A small network was shown many inputs. Here are its activations along a few directions, one row for each input.
In each table, some parts of the input vary, and every possible input appears once, in random order.
Descriptions start from the smaller parts, as in this example, which fits no table here: ring(8) and (point or (values(2) and line(4)) or line(9)).
Shared parts are said once, and a part with two or three values counts as separate values.

Other details of the inputs shift rows strongly along two fixed directions, in all tables alike. That doesn't count.

A family of inputs:
row 1: [  2  -8  10  -1 -17   1  -7   4  10   1   1  -5]
row 2: [  9 -10  -4  -5  -7 -11  -6   3  -1  -8  13   1]
row 3: [-14  55   6  24  50  -2  32 -34  22  24  -5  21]
row 4: [ -8  48   3  42  16 -34  -4 -12  -4  22  -8 -25]
row 5: [  8 -13   8   3  -8  -4   2  13  -1   0  -1  -5]
row 6: [-10 -13  -3  -5 -11   7  -6   5  -5   8   6 -11]
row 7: [  1   2   4 -22  35  26  19  -1  15   2 -20  46]
row 8: [  6 -12  -7   5  -6  10  -2   0 -14  -7   5  -9]
row 9: [  1 -11   8  -1 -14  -2 -12  -3   8  -3  -7  -5]
row 10: [  7  -3  -2  -7 -11  -7  -8   5  -2 -11  -8  -5]
row 11: [  3  -5  -6  -7 -12  -9  -8  12   5  -5   9  -1]
row 12: [  1  -7  -8  -8  -8 -13 -13   5   3  -9   0  -1]
row 13: [  5  -8  13  -3 -11   0 -15  -5   1  -3   1  -1]
row 14: [ -7 -13   1  -8  -5   6 -13  -4 -13   4   5  -8]
row 15: [  7  -8   6   0 -11  -2  -5  16   2   3  -4  -5]
row 16: [  6  -5  -3  -9  -6 -10 -16   4  -4  -9   8   3]
row 17: [-13  46  -7  48  14 -19   9 -14 -14  15   9 -30]
row 18: [  4  -9  -3  -4 -10 -12  -1   9   2  -9  12   0]
row 19: [ -7   3 -11 -18  33  40  21  -8   6  -5 -15  41]
row 20: [ -1  -7  -9   4 -13  12  -4   9  -8  -3   1  -9]
row 21: [  8  -1   0  -6 -14  -4  -2  13   1  -7   0  -5]
row 22: [  3 -13  12   2 -15  -2   1   1   7  -3   5  -5]
row 23: [-13  -8  -5 -24  33  33  27 -12  11   7  -5  33]
row 24: [  2   9  -2 -28  31  24  21  -4  14  -8 -16  46]
row 25: [ 14  -6   2  -5  -9  -6  -1   4  -6 -10   4  -3]
row 26: [-11 -15  -4  -6  -9   4 -10  -3  -7   4  -2 -11]
row 27: [ -9 -17   0  -3  -8   5   1   3  -7   4  10 -12]
row 28: [ 13 -13   8   1  -5  -4  -3   7  -5   1  -1  -3]
row 29: [ -2 -10 -11   3 -10   8  -8   2 -11  -8  -7  -8]
row 30: [ -4  53   2  38  11 -35  11 -11  -5  12   8 -25]
Each input here is: ring(5) and (values(2) or line(4)).
Question: Changing only the ring(5) part turns row 17 into row 8. The same change can be made to row 27. Which row results?
Answer: row 23
Question: A walk changes only the ring(5) part. It starts at row 3 and steps to row 13. List the rest of the walk in order.
Answer: row 9, row 1, row 22

A family of inputs:
row 31: [ -7   1  -1  -6  16  14   2 -11  -2  10  -3   6]
row 32: [  5 -52   2 -30 -16  27 -15   5  -9 -16  -6   9]
row 33: [  6 -27  -1   5 -36 -10 -16  14 -15  -3  18 -30]
row 34: [ 10  18  -2 -13   7  -6   8  -1   9  -9  -1  16]
row 35: [ 18 -26   5  10 -30  -9 -13  13 -22 -12  11 -30]
row 36: [ 0  4 -6  6  9 11 19  3  3 -3 -8  6]
row 37: [-3  1 -4  3  9  6 22 -3  6 -2  3  8]
row 38: [  9  15  -6  -4   9  -3   3  -2  13 -14  -3  17]
row 39: [  3  26  25  29  -3 -45  -6  -1  15  18   3 -27]
row 40: [  2  32  -7  30   3 -38 -19  -5  -6   4  13 -19]
row 41: [-4  6  3 -2 14 14  8 -2 -3  3  1  9]
row 42: [ 13 -18  -1  -4 -30 -28 -31  20 -17 -11   7 -18]
row 43: [-14   2  -6  -1  10  15   2 -10   1   3 -13   6]
row 44: [-9  9 -3 -1  8 16  8  2  2  2 -5  7]
row 45: [-18  21  -1  30  -2 -23 -13 -21 -12  14  10 -31]
row 46: [-12   4  -7  -5  10  15   3  -7   3   9  -9   4]
row 47: [-4  5 -8  2  8 13 14  5  3  6 -7  7]
row 48: [-14   0  -5  -8  11  11   5 -13   5  10   2   6]
row 49: [  6  13  -2 -12  12 -11   7   2   5  -8  -9  17]
row 50: [ 15 -49   0 -27 -19  26  -2  21  -7 -13   1  10]
row 51: [  9   8  23   0   1  -3   4  -6  25   6 -10  21]
row 52: [-12   5  -1  -4   9  11  10  -4   4   3   6   9]
Question: What is each input in this table made of?
Answer: values(2) or ring(5) or (values(3) and line(5))
Question: What sort of input is row 37?
Answer: values(3) and line(5)
Question: A walk changes only the line(5) part. It starts at row 37 and steps to row 33. List the rest of the walk in order.
Answer: row 52, row 48, row 45

A family of inputs:
row 53: [  1   5   6   9  -7 -12  -7   3   1   5   1  -9]
row 54: [  1   4   6   9  -6 -11  -6  -1  -1   3  -2 -10]
row 55: [-23  51 -12  23  44  -3  18 -24   1  20  -2   5]
row 56: [-18  20  -7  -5  42  22  24 -18  11  14 -10  29]
row 57: [  3   9  -2   4  -6 -16  -4   2  -3  -2   7  -9]
row 58: [  3   4   4   9  -4 -11  -5   0  -3   2  -3 -11]
row 59: [  6 -24   5 -24  -8  10   2   8  11  -7  -1  14]
row 60: [  4   8  -1   4  -3 -15  -4   3  -5  -2   7  -9]
row 61: [  3   3   7  11  -5 -12  -4  -3  -1   1   6  -9]
row 62: [ -9   0   0   8  -3  -3  -9  -6  -9   8   4 -14]
row 63: [  3   5   4   9  -5 -12  -6   4   0   4   1 -10]
row 64: [ -6   1  -4   8   0  -3  -8  -4 -14   6   4 -13]
row 65: [ -2 -29   1 -16  -7  26   5   6   0  -4  -3   8]
row 66: [  9 -23   4 -21  -7  17  -3   6   4 -10  -6  14]
row 67: [ -4   3  -6  12  -4   1  -1   0 -12   2   5 -16]
row 68: [  0   5   5   8  -8 -12  -6   2   5   5   2 -10]
row 69: [-20  24 -14  -6  40  20  24 -17  11   9  -9  30]
row 70: [ -5 -30  -2 -21  -6  21  -3   1   3  -4  -2  10]
row 71: [ -5   0   0  13  -4   2  -1  -2 -10   7   4 -17]
row 72: [  4   7  -3   9  -6 -13  -3  -1  -3  -5   7  -8]
row 73: [  2   9  -4   7  -7 -13  -6   5  -1  -1   3  -8]
row 74: [  7 -26   4 -19  -8  13   2   5  11 -10   0  15]
row 75: [  9 -24   0 -20  -5  13   0  10   2 -11  -9  14]
row 76: [  0   3   5   9  -7 -11  -6  -2   2   3  -2 -11]
row 77: [ -3   1  -3  12  -4   2  -1   0 -13   6   4 -16]
row 78: [  4   6   1   9  -4 -12  -6   5  -3   3   1  -8]
row 79: [  5   6  -1  10  -3 -12  -3   0  -5  -5   7  -8]
row 80: [  1   6   7   7  -8  -8  -9  -5   1   3   2 -10]
row 81: [ 10 -23   1 -23  -5  10   2  12   3  -9  -1  16]
row 82: [  1   5   7   5  -5 -14  -4   1  -1   4   5  -9]
row 83: [ -8  29  -6  -6  39  16  25 -13  15   3 -12  35]
row 84: [ -1 -25  -9 -18  -8  24   5   8  -2 -10  -1   9]
row 85: [ 5  8  3  8 -4 -8 -8 -2 -8  1  1 -9]
row 86: [  9 -24   4 -23  -5  10   2  11   6  -8  -1  14]
row 87: [  3   7  -2   8  -4 -12  -6   2  -5  -3  -1 -10]
row 88: [ 3 10 -2  6 -7 -9 -8 -2 -5 -4  3 -8]
row 89: [  7 -22  -4 -21  -8  11   0  10   5 -15  -8  15]
row 90: [ -7   0   1  12  -7   2  -1  -4  -5   8   4 -17]
row 91: [ 2  6  8  8 -6 -8 -9 -4 -3  2  1 -9]
row 92: [ -8  28  -7  -6  39  12  27  -6  20   6 -12  35]
row 93: [  6   4   2  10  -3 -12  -3  -1  -6  -1   6  -8]
row 94: [ 10 -26   3 -18  -6  13   3   7   6 -11  -1  15]
Question: What is each input in this table made of?
Answer: line(6) and (values(2) or ring(5))
Question: Changing only the line(6) part turns row 55 into row 56. The same change can be made to row 92. Which row results?
Answer: row 63
Question: Which other rows does row 64 become when the values(2) part takes its other values? List them by row number.
Answer: row 77

A family of inputs:
row 95: [ -5  -1  -8 -14  22  23  18  -5   6  -4  -6  26]
row 96: [  7 -21   1  -1 -19  -3 -11   8 -14  -4   9 -15]
row 97: [  3 -21   6  -3 -22  -5 -18   5  -6  -2   2 -15]
row 98: [  4 -20  -1  -4 -21  -6 -14  10 -10  -3   9 -15]
row 99: [ -9  30  -7  17  11 -14  -3 -11  -6   9   2 -10]
row 100: [ -8  -2   1 -17  18  21  15  -6  17   5  -8  26]
row 101: [  8 -17  -3  -2 -20  -1 -17   6 -17 -10   5 -14]
row 102: [ -8  26  -3  22  11 -12   6  -6  -5  14   3 -13]
row 103: [ -8  28  -6  22  11 -10   4  -7  -6   8   2 -13]
row 104: [ 18 -13   7  -7 -23 -19 -13  13  -1 -13   3 -10]
row 105: [ -9  26  -2  24   8 -10   6  -9  -2  11   2 -14]
row 106: [ -5  -4   3 -14  21  22  16  -7  11   3 -11  27]
row 107: [  4  33   3  19   7 -27   1  -6   6   5   0  -2]
row 108: [  5   7   6 -16  17   6  17   4  21  -6  -8  34]
row 109: [  5 -21   2   1 -22  -1 -11   5 -10  -7   9 -16]
row 110: [ -7  25   5  22  10  -9   2 -14  -2  15   4 -13]
row 111: [ 19 -14   7  -4 -21 -17 -17  14   1 -12   4  -8]
row 112: [ -5   3 -10 -15  20  23  15  -1   6  -3 -12  26]
row 113: [ -9  -2  -5 -15  18  20  18  -5  15   0  -6  26]
row 114: [ -9  25   4  23  10 -11   1 -10  -2  15  -4 -13]
row 115: [  5 -46  -7 -39 -11  29  -1  15   4 -20  -3  23]
row 116: [  5 -20   6   0 -24   0 -14   8  -6  -2   3 -17]
Question: What is each input in this table made of?
Answer: values(4) or (values(3) and line(6))
Question: Which other rows does row 96 become when the line(6) part takes its other values? List them by row number.
Answer: row 95, row 101, row 106, row 109, row 110
Question: Which other rows does row 96 become when the values(3) part takes its other values? List them by row number.
Answer: row 98, row 102
Question: Which other rows belong to the same alternative as row 108? List them by row number.
Answer: row 104, row 107, row 111
